A small network was shown many inputs. Here are its activations along a few directions, one row for each input.
In each table, some parts of the input vary, and every possible input appears once, in random order.
Descriptions start from the smaller parts, as in this example, which fits no table here: line(4) and (point or (values(2) and ring(5)) or ring(11)).
Shared parts are said once, and a part with two or three values counts as separate values.

Other details of the inputs shift rows strongly along two fixed directions, in all tables alike. That doesn't count.

Rows:
row 1: -11 -6 -2 -4 9 -3 18 -10 -9 3 -4 -8 15 13 8
row 2: 0 -22 -2 -1 13 -1 6 5 -11 3 -14 7 -3 -11 2
row 3: 4 -12 -12 -13 15 12 -12 -6 5 10 2 -14 12 0 2
row 4: -3 -13 0 4 4 1 13 0 -21 3 -28 -1 6 2 4
row 5: 38 4 -2 22 16 -24 21 0 41 -4 -26 -12 -5 12 -18
row 6: -36 14 50 2 -85 -54 -47 51 28 -63 2 2 3 -11 13
row 7: -3 -15 0 -3 17 -1 0 -14 -4 -5 0 -9 13 7 10
row 8: -9 -1 -10 -15 10 19 13 -11 -4 14 -2 -13 9 18 4
row 9: 9 38 -7 18 -10 -3 -15 2 1 6 57 29 -26 -26 -2
row 10: -25 -41 26 -28 -62 -9 -45 65 22 -51 -77 -14 22 9 4
row 11: 5 -17 -9 -8 14 20 0 6 -6 11 -8 1 -8 -1 0
row 12: 6 -21 -11 -1 14 -4 2 2 -6 1 -5 3 8 -12 1
row 13: -3 -7 -6 -10 15 15 -6 -14 7 15 1 -11 8 8 9
row 14: 39 8 -18 16 11 0 17 -13 45 11 -17 -14 -18 16 -26
row 15: 2 -5 -8 -7 1 21 6 1 -15 10 -23 -6 3 7 2
row 16: -5 -10 3 -2 8 0 16 -7 -24 4 -14 -2 1 13 1
row 17: -1 4 -5 -13 3 14 7 -5 -17 15 -9 -6 -3 14 -1
row 18: -9 0 -7 -17 11 14 6 -14 3 13 2 -16 5 9 4
row 19: -3 44 17 24 -24 -19 8 -9 -16 -8 58 30 -20 -9 0
row 20: 6 -11 -8 -4 19 20 -6 -1 4 10 7 -8 7 -5 -5
row 21: 3 38 3 22 -7 -23 -13 -11 0 -5 61 23 -14 -28 3
row 22: 2 39 9 31 -5 -18 -15 -5 0 -6 63 31 -21 -34 -7
row 23: -4 -8 -4 1 13 3 10 -1 -15 -2 -25 10 1 -6 -4
row 24: -2 2 3 -13 0 20 15 -11 -8 15 0 0 5 15 -2
Description of these inputs: values(2) and (point or ring(11)).
The inputs of row 14 and row 5 match in every part but the values(2) part. If row 13 is changed in the same way as row 14 into row 5, which row does it become?
> row 7
Start at row 23 and move only the ring(11) part, one step at a time. The first step leads to row 2. Which rows follow, in order?
> row 12, row 22, row 21, row 7, row 6, row 1, row 19, row 16, row 4

Rows:
row 25: 3 -1 -6 1 -2 -6 3 -1 6 -1 -11 -3 0 11 -4
row 26: -10 -5 4 -8 4 4 3 -5 -2 2 6 -5 9 6 4
row 27: 7 -12 -2 5 9 -4 -3 2 9 -1 -5 -2 3 -4 -2
row 28: -7 -1 3 -6 3 7 -7 -5 -5 -1 -6 -9 7 1 4
row 29: -6 -5 -3 -10 0 5 5 2 1 4 5 1 0 -4 2
row 30: 8 -1 -5 -2 1 8 3 4 3 5 -5 2 -5 3 -2
row 31: 9 1 4 4 2 3 3 -2 6 4 -4 -5 1 10 -6
row 32: 9 -6 2 2 2 7 -2 5 6 5 -4 -1 -1 3 -7
row 33: 6 4 4 4 6 2 1 -5 7 0 -7 -8 1 0 -5
row 34: -4 -4 -1 -6 7 13 -9 -2 -6 2 -1 -3 5 -7 3
row 35: 31 73 -20 31 33 13 36 -47 -19 36 83 31 -40 -13 -5
row 36: -2 -7 -10 -5 -3 1 -5 3 -2 4 -5 1 0 2 0
row 37: 0 -3 7 4 -3 2 11 3 -17 2 -10 7 -1 5 -2
row 38: 1 -4 -5 -7 -3 10 -1 5 -4 7 -5 -1 -1 2 2
row 39: -3 -9 1 5 -3 -5 6 1 -17 -1 -12 8 2 7 -4
row 40: -4 -2 -3 0 2 1 -6 -8 -6 3 6 -2 5 9 0
row 41: -4 3 5 4 5 2 9 -1 -19 -2 -10 4 -1 -7 -1
row 42: 6 -10 -4 4 4 -1 -5 3 8 3 -6 0 1 4 -9
row 43: 3 -7 4 -1 6 3 4 2 10 3 5 0 1 -3 -6
row 44: -4 -7 -6 -3 4 5 -10 -2 -6 5 7 3 4 2 0
row 45: -3 -3 3 -5 -1 8 -4 -3 -5 3 -1 -6 7 10 3
row 46: -1 2 -2 -5 -4 5 4 -1 -3 6 -6 -6 0 9 4
row 47: 5 -6 -9 1 8 -3 1 1 6 -1 -4 1 -3 -6 2
row 48: 2 8 -2 0 2 2 4 -4 5 -2 -10 -6 -3 0 0
row 49: -4 -10 -3 -2 9 3 -9 -1 -5 0 5 -1 6 -6 6
row 50: 7 -4 -2 6 3 -5 0 -4 7 2 -6 -4 3 11 -9
row 51: -4 -6 0 -1 6 -3 -5 -6 -4 -2 2 -6 7 1 7
row 52: -11 22 28 18 -44 -37 -20 27 -4 -36 15 21 -9 -20 7
row 53: -8 -2 0 -9 -2 0 10 -2 2 2 -1 -5 4 4 4
row 54: -3 -3 -7 -3 -4 -3 0 -3 -2 3 -7 -5 1 9 1
row 55: -9 -11 10 -4 2 -3 16 3 -11 -2 -9 7 5 3 -1
row 56: -4 6 -3 -5 0 4 1 -5 -2 1 -9 -8 0 -1 4
row 57: 6 -3 2 2 6 7 -5 2 7 0 -8 -5 0 -6 -6
row 58: 4 -8 -10 -2 1 -1 -2 5 5 1 -10 2 -2 5 -5
row 59: -2 -1 -5 -7 1 9 -4 1 -3 2 -8 -4 -1 -8 3
row 60: -1 -8 -8 -4 5 -2 -2 0 -2 1 -2 -1 0 -7 6
row 61: -1 1 0 -5 2 -1 13 -2 8 -1 -2 -3 1 4 -1
row 62: 4 2 -5 -2 4 7 -1 2 4 -1 -8 -1 -5 -7 -1
row 63: -9 -10 2 -10 5 8 -2 1 -2 3 8 0 8 -1 3
row 64: 7 -7 1 6 8 -9 2 -4 9 -3 -8 -8 7 2 -1
row 65: -10 25 24 8 -48 -15 -35 27 6 -25 29 16 -8 -14 5
row 66: 4 -2 -5 2 5 -8 6 -4 6 -4 -8 -5 2 2 4
row 67: -10 30 18 12 -45 -33 -24 18 10 -29 25 11 -12 -17 10
row 68: 0 -4 -3 -6 4 4 9 3 7 1 2 3 -3 -2 -2
row 69: 3 -4 6 0 5 -2 9 -3 10 1 -1 -6 5 5 -5
The inputs of row 25 and row 61 match in every part but one. If row 42 is changed in the same way as row 25 into row 61, which row does it become?
> row 43
The inputs of row 33 and row 64 match in every part but one. If row 41 is changed in the same way as row 33 into row 64, which row does it become?
> row 52
Describe the family of inputs behind these rows.
> values(5) and (point or (values(2) and line(4)))
Start at row 44 and move only the line(4) part, one step at a time. The first step leads to row 36. Which rows follow, in order?
> row 58, row 42
Change only the values(2) part in row 51. List by row number the other rows that result.
> row 49
Which other rows agree with row 45 in the values(5) part? List them by row number.
> row 30, row 31, row 32, row 35, row 37, row 38, row 46, row 65
